These are the activations of a small neural network, seen along a few directions. Each row is one input.
In each table, some parts of the input vary, and every possible input appears once, in random order.
Descriptions start from the smaller parts, as in this example, which fits no table here: line(6) and (point or line(9) or (values(3) and ring(8))).
Shared parts are said once, and a part with two or three values counts as separate values.

Other details of the inputs vary at random and push rows far along two fixed directions, the same in every table; ignore that.

Rows:
r1: [ 13   1  14  -7  42   6  14 -29   2  12   4]
r2: [  4   9   4 -56  -4  23  15  33  13 -47 -13]
r3: [  1  12   2 -52   2  21   6  28  16 -52 -12]
r4: [ -6  15  -5  10 -19 -14  -2  -3 -13  -1   9]
r5: [-12  -2 -15  11 -12  -5 -15   0  17   7   9]
r6: [ -9  17  -8  17 -11 -10  -6  -3 -10  -5   8]
r7: [ 12  11  -2 -51  -2  20   0  31  40 -41  -9]
r8: [ -3 -11 -12   7 -23  -4  -5   7   9  13   9]
r9: [ 24   2  19   3  19  17  14 -34 -20  27   7]
r10: [-15 -11  -7   6 -19  -3   1   4 -13   1   6]
r11: [ -8  -5 -12   5 -19  -9 -10   0  13  12   9]
r12: [ 25   5  19   2  25  26  12 -23 -17  21   4]
r13: [-20  -4  -7   2 -15  -8  -4  -2 -10  -1   6]
r14: [-11   0  -8  10  -5 -27   6   3  -3   2  10]
r15: [ 21  -9  24   0  40   1   6 -24  -1  18 -23]
r16: [ -9  -2  -8  19   4 -15  -1  13  -1  -4   9]
r17: [ -1   8   3  22 -14 -16 -14   3 -12  -2 -19]
r18: [ -4  13  -6  21  -9  -3  -8   7 -12  -6   9]
r19: [ 22  -6  17  -8  39  16  21 -14  -3  15   2]
r20: [ 24 -12  19  -8  25  17  -9 -24  16  23 -24]
r21: [-24  -1 -10  10  -8  -4  -9  -3  -7  -5   6]
r22: [ -5  -7  -7  12  -8 -21  11  10  -6   3   9]
r23: [ -4 -11 -13  13 -16   3  -9  14  10  13   8]
r24: [-15 -10   0  13 -11 -10 -16   4  -8  -3 -22]
Each input here is: values(4) and (point or ring(5)).
Changing only the values(4) part turns r12 into r19. The same change can be made to r4. Which row results?
> r14
Change only the values(4) part in r6. List by row number the other rows that result.
> r1, r5, r21
Change only the ring(5) part in r8. List by row number the other rows that result.
> r5, r7, r11, r23
Change only the values(4) part in r16. List by row number the other rows that result.
> r3, r7, r18

Rows:
r25: [ -3   2   0   2 -19  -6  -3   6  -4  -8  -7]
r26: [ -3  10  -4   8 -13  -3 -10   5   0 -11  -9]
r27: [-24  -7 -18  43 -16 -18  -3   8 -21  14  15]
r28: [  8 -13   8  -1  24  19 -11 -21  13  21  -8]
r29: [-25   2 -19  39 -37 -27 -21   6 -12   3   1]
r30: [ 17  -2  18   5  16  17   1 -21  -8  15  -7]
r31: [  1  11   6 -42  -9   8   7  21   5 -40 -11]
r32: [  4   1  12   4  31  12   5 -24  -9  11  -1]
r33: [  6 -15   8  -6  21  15  -9 -26  13  22  -8]
r34: [ 10 -20   6  -8  16  18   0 -20  10  27  -2]
r35: [  9   7   0 -40  -2  -4  18  23  14 -36  -8]
r36: [ -9   7  -8  -3 -16  -2  -1   5  -5  -7  14]
r37: [  3  -6  16  -1  25  10  12 -23 -13  14   1]
r38: [-32   1 -25  35 -30 -28  -5  12 -12   4  24]
r39: [ -3   0   5   5   0   7  -4   1 -13  -1   0]
r40: [-24  -1 -19  41 -16 -17  -5   5 -14  13  25]
r41: [ 17  -5  13  -3  19   5   9 -20  -5  23  -4]
r42: [ 13 -18   6  -3  20  22  -2 -15  11  25  -2]
r43: [  5   0  13  -3  21  15  -2 -29 -14  13  -1]
r44: [ -2  -1   0   3   8 -12   0  -7  -2  -2  -2]
r45: [ -5   3  -7   2 -12   3  -2  14 -10  -8   4]
r46: [  4   3  -6 -47 -11  10   3  22  37 -28  -4]
r47: [ 5  0  6  8  3 -5 -1  4 -1  5 -8]
r48: [-12   0 -16  42 -20 -24 -13   7  -6  21  16]
r49: [  0  11  -1 -41  -4   4  20  21   8 -36  -6]
r50: [-12   1  -2   5  -4  -5   4  14  -7 -12   1]
r51: [  7 -20  11  -6  18  17  -4 -20  10  23  -7]
r52: [ 12 -12   5  -3  20  23  -4 -19  17  26   7]
r53: [ -3   8  -4   7  -6 -14  -8  11   5  -7 -10]
r54: [-24  -3 -24  36 -29 -36  -8  14  -6   4  22]
r55: [  7  14   1 -33   6  -3   7  22  18 -42 -14]
r56: [ 5 -4 -2  7  7 -5  7  4 -4  2  3]
r57: [ -1  -7   4   3   6 -11   5  -1  -5   0  -1]
r58: [  4  -2   1 -39  -5  13  -2  29  31 -31 -18]
r59: [ 11  16  -2 -35   1   0  13  24  21 -37   2]
r60: [ 2 -1  6  3  0 -9  1 -1 -2  7 -8]
r61: [ -8   1  -7  -3 -16  -1   0   9 -12  -7   5]
r62: [-18 -12 -11  45 -12 -27 -10   9 -14  11   8]
r63: [  8   2  13   2  24  19  -4 -25 -13  12  -2]
r64: [ -6   7  -4   2  -9 -17  -6   6   4  -6 -10]
r65: [ 16   4  11  -1  11  15   5 -29  -3  19   7]
r66: [  1  -1  12  -1  28   9   7 -29 -10  12  -1]
r67: [ 14  16   1 -34 -12  11   9  24  13 -35 -14]
r68: [ 17  -3  12  -1  11  15   7 -25  -9  19  -3]
r69: [-13  14 -16  -4 -28  -6  -5  29   1 -26  12]
r70: [ -1   8  -7   0 -14 -15   0   8   7  -1   6]
r71: [  1  11  -7   6 -18  -1  -4   8   3  -7   7]
r72: [ 20  -3  13   3  22   9   7 -15  -4  22  -4]
Changing only one part turns r64 into r60. The same change can be made to r29. Which row results?
> r25
Changing only one part turns r54 into r44. The same change can be made to r38. Which row results?
> r66
Describe the family of inputs behind these rows.
> values(2) and line(4) and (point or ring(5))
Change only the ring(5) part in r56. List by row number the other rows that result.
> r27, r45, r67, r72
Which other rows agree with r55 in the line(4) part and the values(2) part? List them by row number.
> r26, r28, r32, r53, r63
Change only the values(2) part in r67. List by row number the other rows that result.
> r68
Start at r28 and move only the line(4) part, one step at a time. The first step leads to r58. Which rows follow, in order?
> r42, r52
Change only the line(4) part in r34. List by row number the other rows that result.
> r33, r46, r51

Rows:
r73: [  1   4  -4 -12 -19  11  -3  21   5 -21 -17]
r74: [-11 -20  -5   7  -8   2  -9   9  -4   0  -5]
r75: [-11 -19   2  30  21 -16  -8 -24  -3  32  -6]
r76: [-17   4 -32  27 -30 -28 -10  19  10  -3  24]
r77: [ 19  13  11 -52   4  37   9  12  15 -26 -15]
r78: [ 12  -9   5  20  15  -1   4 -10   1  34  17]
r79: [ -5 -10  -4 -18  -3  -7  12  21  16 -18 -10]
r80: [  3  14  -5  -2 -20 -18 -13  13   9 -13 -18]
r81: [-13  12 -11  -6 -25  10 -11  10   9 -16   5]
r82: [ 11  -5   7  26  23 -14  -7 -19   4  26  -4]
r83: [-12   3 -21  24 -45 -22 -13  25  -4   5  12]
r84: [-12 -22   6  30  15  -2 -22 -25 -12  27  -8]
r85: [-16  13   2  28  -2 -28   0  -2 -31 -10  -3]
r86: [ 11   3   1  13   2   8  -5 -34  -3  32  16]
r87: [ 32   7  15 -45  18  13  21  17  29 -28 -14]
r88: [-15 -15  -6  25  14  -2  -1 -26   0  35  22]
r89: [ 18   7  23  -8  36  18  25 -28 -32  13  11]
r90: [ 23   4  27 -13  34  31  -5 -34   1  14 -26]
r91: [ -9  26  -4 -14  -7  -6  16   9 -13 -35  15]
r92: [ 13 -16  14 -14  38  20  17 -24   4  29   4]
r93: [ -7  13  -2   2 -12 -15  17  20 -23 -29  -1]
r94: [  8  -5   8 -51   9  26   6  15  14 -24  -8]
r95: [-36  -9 -26  19 -34 -13 -22  16   0  -8  18]
r96: [ 13   7  -3 -15 -23  -4   3  19   9 -17 -12]
Changing only one part turns r95 into r74. The same change can be made to r91. Which row results?
> r93
Describe the family of inputs behind these rows.
> line(4) and (point or ring(5))
Which other rows agree with r90 in the line(4) part? List them by row number.
> r75, r80, r82, r84, r85
Change only the line(4) part in r79. List by row number the other rows that result.
> r75, r88, r92
